Look-ups in named tables: a row name and a column name give one cell, copied from the table.

mutu =
         sus   lek   bap   ras  ragol  kepur  luzin  sele
gepi    1804  8225  7640  8247   7938   8339   2293  2544
gul     2196  5350  5385  5903   5375   6885   4359  3960
seb     2149  8819  9139  8452   9145   8660   2227  2276
sopabe  4307  5240  5357  4644   5149   5382   5208  5021
lolep   4122  7952  8162  7991   8358   8126   2467  2745
gifosa  6205  7546  7114  7525   7342   6742   3720  4175

lolep, ragol -> 8358
gul, bap -> 5385
seb, luzin -> 2227
gepi, sus -> 1804
seb, sele -> 2276
gifosa, sus -> 6205
sopabe, luzin -> 5208
gepi, sele -> 2544
gifosa, luzin -> 3720
gul, sus -> 2196
lolep, kepur -> 8126
sopabe, sele -> 5021
seb, kepur -> 8660
gifosa, lek -> 7546
seb, sus -> 2149
gifosa, bap -> 7114
seb, lek -> 8819
lolep, sus -> 4122
sopabe, kepur -> 5382
sopabe, lek -> 5240

Table rebifa
,pebelu,fizuza,vam,dilafeg,tefar,mizaden,zunofeb
dofudus,95,89,105,156,100,145,118
ruru,114,74,95,162,103,163,134
masamos,135,48,79,170,97,180,141
zuze,87,92,116,173,100,150,115
palig,135,51,69,152,99,176,149
migesos,95,84,95,159,103,160,136
remaru,118,49,93,213,97,205,146
zam,101,100,99,122,108,129,127
naku,131,34,36,152,97,206,184

naku, pebelu: 131
ruru, pebelu: 114
remaru, dilafeg: 213
migesos, dilafeg: 159
remaru, pebelu: 118
masamos, zunofeb: 141
masamos, dilafeg: 170
zuze, fizuza: 92
masamos, tefar: 97
zuze, dilafeg: 173
dofudus, tefar: 100
Which row has the largest vam? zuze

nom
|  | mok | nas | zor | begadol | zov | guka | bubo |
|---|---|---|---|---|---|---|---|
| dovogu | 91 | 167 | 100 | 162 | 45 | 53 | 137 |
| git | 14 | 184 | 113 | 48 | 38 | 37 | 132 |
| zok | 42 | 201 | 139 | 82 | 66 | 82 | 133 |
| vebotid | 111 | 112 | 132 | 161 | 62 | 74 | 135 |

What is the guka of dovogu in nom?
53
What is the mok of git in nom?
14
What is the nas of zok in nom?
201
What is the zov of dovogu in nom?
45
What is the zov of vebotid in nom?
62
What is the bubo of zok in nom?
133
What is the begadol of zok in nom?
82
Row with the largest mok: vebotid

sab
           seb     pom    fone  votib  ginila  mudoba  kosavez   sunor  gemumo  nuzoku
nebuzur  81.71   -9.20  -51.90  41.58  -14.59   -6.42    59.94  -46.07   37.09    5.49
vut      70.91  -22.72   -9.96  82.89  -21.02   13.83    86.48    6.82    4.96   41.59
vov      80.80  -26.79  -22.40  80.72  -29.32   -8.77    91.96    9.76    6.49   42.83

vov, votib: 80.72
vut, pom: -22.72
vov, kosavez: 91.96
nebuzur, pom: -9.20
nebuzur, fone: -51.90
vov, nuzoku: 42.83
nebuzur, gemumo: 37.09
vov, pom: -26.79
vut, ginila: -21.02
nebuzur, seb: 81.71
vut, sunor: 6.82
nebuzur, ginila: -14.59
nebuzur, kosavez: 59.94
vov, mudoba: -8.77
vut, fone: -9.96
nebuzur, sunor: -46.07
nebuzur, nuzoku: 5.49
vov, sunor: 9.76
vov, gemumo: 6.49
vov, seb: 80.80

lig:
|  | dus | mif | nud | tisoga | gon | dorisi | zise | mal | gar | nozozi |
|---|---|---|---|---|---|---|---|---|---|---|
| res | 4623 | 4591 | 4903 | 4290 | 4877 | 4454 | 4490 | 4550 | 4857 | 4486 |
| bipote | 4348 | 4617 | 5028 | 5036 | 4499 | 4657 | 4894 | 4759 | 5144 | 5205 |
| fofu | 4149 | 4574 | 5063 | 5146 | 4402 | 4576 | 4984 | 4791 | 5292 | 5429 |
| tunarav | 4639 | 5308 | 5428 | 4498 | 4375 | 4060 | 2941 | 4591 | 6313 | 5514 |
| ral | 2446 | 4482 | 5785 | 6371 | 2743 | 3829 | 6079 | 4919 | 6795 | 7692 |

bipote, nud: 5028
res, mif: 4591
res, nud: 4903
res, dorisi: 4454
ral, dorisi: 3829
tunarav, dorisi: 4060

suv =
|  | pirif | lol | dutu | ralekev |
|---|---|---|---|---|
| fazov | 34 | 242 | 70 | 157 |
| lomigal | 223 | 213 | 72 | 95 |
| zed | 247 | 79 | 128 | 171 |
| meko | 20 | 127 | 174 | 150 |
| ker | 17 | 83 | 202 | 165 |
| sobe | 33 | 46 | 253 | 129 |
| dupeku | 41 | 107 | 213 | 184 |
| dil | 72 | 234 | 58 | 101 |
| kalozu | 30 | 57 | 212 | 184 |
| teg | 22 | 173 | 157 | 133 |

What is the ralekev of dupeku in suv?
184
What is the ralekev of kalozu in suv?
184
What is the pirif of ker in suv?
17
What is the lol of teg in suv?
173
What is the pirif of kalozu in suv?
30
What is the pirif of sobe in suv?
33
What is the dutu of meko in suv?
174
What is the ralekev of teg in suv?
133
What is the ralekev of lomigal in suv?
95
What is the ralekev of sobe in suv?
129
What is the pirif of dil in suv?
72
What is the pirif of fazov in suv?
34
What is the dutu of teg in suv?
157

dipo =
,kib,tebila,dubeli,gotubig,zeselir,lezona
biv,85.522,20.101,18.003,74.751,18.732,71.895
lof,35.976,58.316,31.401,82.183,76.309,50.193
nuf,14.249,83.592,71.889,56.812,82.672,67.389
gopokep,81.239,23.373,49.343,23.602,19.855,48.231
givusi,68.049,22.127,64.038,13.246,23.936,31.738
rab,36.831,20.630,74.297,10.483,27.161,19.802
gat,59.994,20.725,69.161,14.915,31.538,38.232
sulomi,83.076,34.973,16.675,75.831,37.317,64.546
zaga,65.408,26.615,67.949,13.577,24.750,38.138
leto,85.584,23.062,35.320,33.492,20.685,35.582

givusi, kib: 68.049
biv, gotubig: 74.751
gat, lezona: 38.232
gopokep, lezona: 48.231
lof, kib: 35.976
gopokep, gotubig: 23.602
leto, dubeli: 35.320
biv, zeselir: 18.732
nuf, kib: 14.249
givusi, zeselir: 23.936
sulomi, lezona: 64.546
sulomi, gotubig: 75.831

